[-37.3  78.9  56.5 -46.4   1.4  32.1 -59.1] yields -37.3
[ 32.4 -45.2  57.7  25.6 -16.8 -63.9] yields 32.4
[ -2.3   6.6 -72.0 -44.5  15.1   1.7  42.7] yields -2.3
[-35.0 -48.8 -60.9 -68.8 -70.4 -64.9 -52.0] yields -35.0
[ 47.6 -76.0 -38.0 -62.5 -36.8 -73.5] yields 47.6
[-84.1 -35.6  21.2  60.2  62.5   9.1 -30.8] yields -84.1
---
array([[-1.25, -0.98,  0.15, -0.01],
       [ 1.36,  0.08, -0.35, -0.68]]) → -1.25, -0.68

array([[-0.026, -0.217, -0.119, -0.044, -0.032],
       [ 0.020,  0.126,  0.009,  0.214,  0.027]]) → -0.026, 0.027

array([[ -6.71,  -0.27,   1.44,  11.84,  -2.87],
       [ -3.10,  -5.12, -16.24,   2.21,  -1.79]]) → -6.71, -1.79

array([ 127.74, -119.28,   -6.84,  161.94,   72.02]) → 127.74, 72.02

array([  23.4,   48.3,  -75.3, -132.6,  183.4,  166.4,  -86.7]) → 23.4, -86.7

array([[ 0.14,  0.03, -0.18,  0.15],
       [ 0.12,  0.12, -0.03,  0.04]]) → 0.14, 0.04

array([[ 0.06,  0.03, -0.09, -0.10, -0.04,  0.02,  0.01],
       [ 0.05, -0.16, -0.01, -0.12, -0.04, -0.09, -0.07],
       [-0.14, -0.22,  0.07,  0.01, -0.14,  0.15, -0.06]]) → 0.06, -0.06

array([[-132.28, -154.04,  -18.54,  182.08, -167.16],
       [ 116.43,   20.47,   93.31,   34.53,  -88.79]]) → -132.28, -88.79
---
[-72.2  17.8  32.4  26.1] -> 32.4
[-52.9  75.2  56.4  36.2 -43.3  79.6 -77.7] -> 56.4
[-75.8  18.1 -14.7  48.5  13.7 -41.9] -> -14.7
[-86.3  -7.9  42.7  85.5] -> 42.7
[ 43.3 -18.3  12.4  82.4] -> 12.4
[  4.7   7.8 -72.6  -5.5 -62.9  -2.5 -53.8] -> -72.6
---
[[ 40.6 -28.0 -12.6 -20.3  17.9 -27.9  12.8]
 [-39.8  43.3  -2.8  -4.6 -40.7  43.1 -24.2]
 [-52.3  -5.1  73.1  43.2 -39.3 -11.5 -26.9]] gives -28.0

[[ 66.0  41.2  52.2  48.8  -6.9]
 [ 10.7   2.0  12.6  54.7  34.7]
 [ 62.3  63.8  69.5 -45.4 -75.6]] gives 41.2

[[  3.2  41.8 -14.2  23.4   4.5  25.3 -54.8]
 [  6.7  14.8  84.4  14.9 -27.4   2.9  20.1]
 [ 27.0 -35.2 -16.6  -5.0  -8.4   5.7   5.2]] gives 41.8

[[ 85.3 -10.2  26.2 -42.6 -75.6]
 [  9.6  17.1  -6.1  11.5   2.0]
 [ 68.0   5.2  -9.3 -10.0 -25.0]] gives -10.2

[[ 46.9 -32.3 -19.0  65.1]
 [ 58.7  86.6   2.2 -73.2]
 [ 55.0  87.0   5.5 -75.3]] gives -32.3

[[ 13.6  64.0  23.8  13.3 -10.5 -88.5]
 [-16.3 -22.0  -8.7 -40.8  10.7 -71.3]
 [  9.9   4.8  24.1 -32.6 -10.8   0.3]] gives 64.0
---
array([[ 65, 516, 457, 463,  88],
       [335, 150, 295, 755, 154]]) value 457

array([[143, 153, 205, 157, 147, 101],
       [138, 167,  44,  97, 153, 250]]) value 157

array([[  39, -954,  824,   97],
       [  85, -146,  797, -244]]) value -954

array([[69, 67, 51, 45, 18, 58],
       [52, 66, 76, 58,  5, 68]]) value 45

array([[53, 52, 51,  1, 38, 52,  8],
       [63, 44, 47, 58, 44, 93,  1]]) value 38

array([[-251,   40,  392,  319],
       [ 883, -435, -633, -606]]) value 40
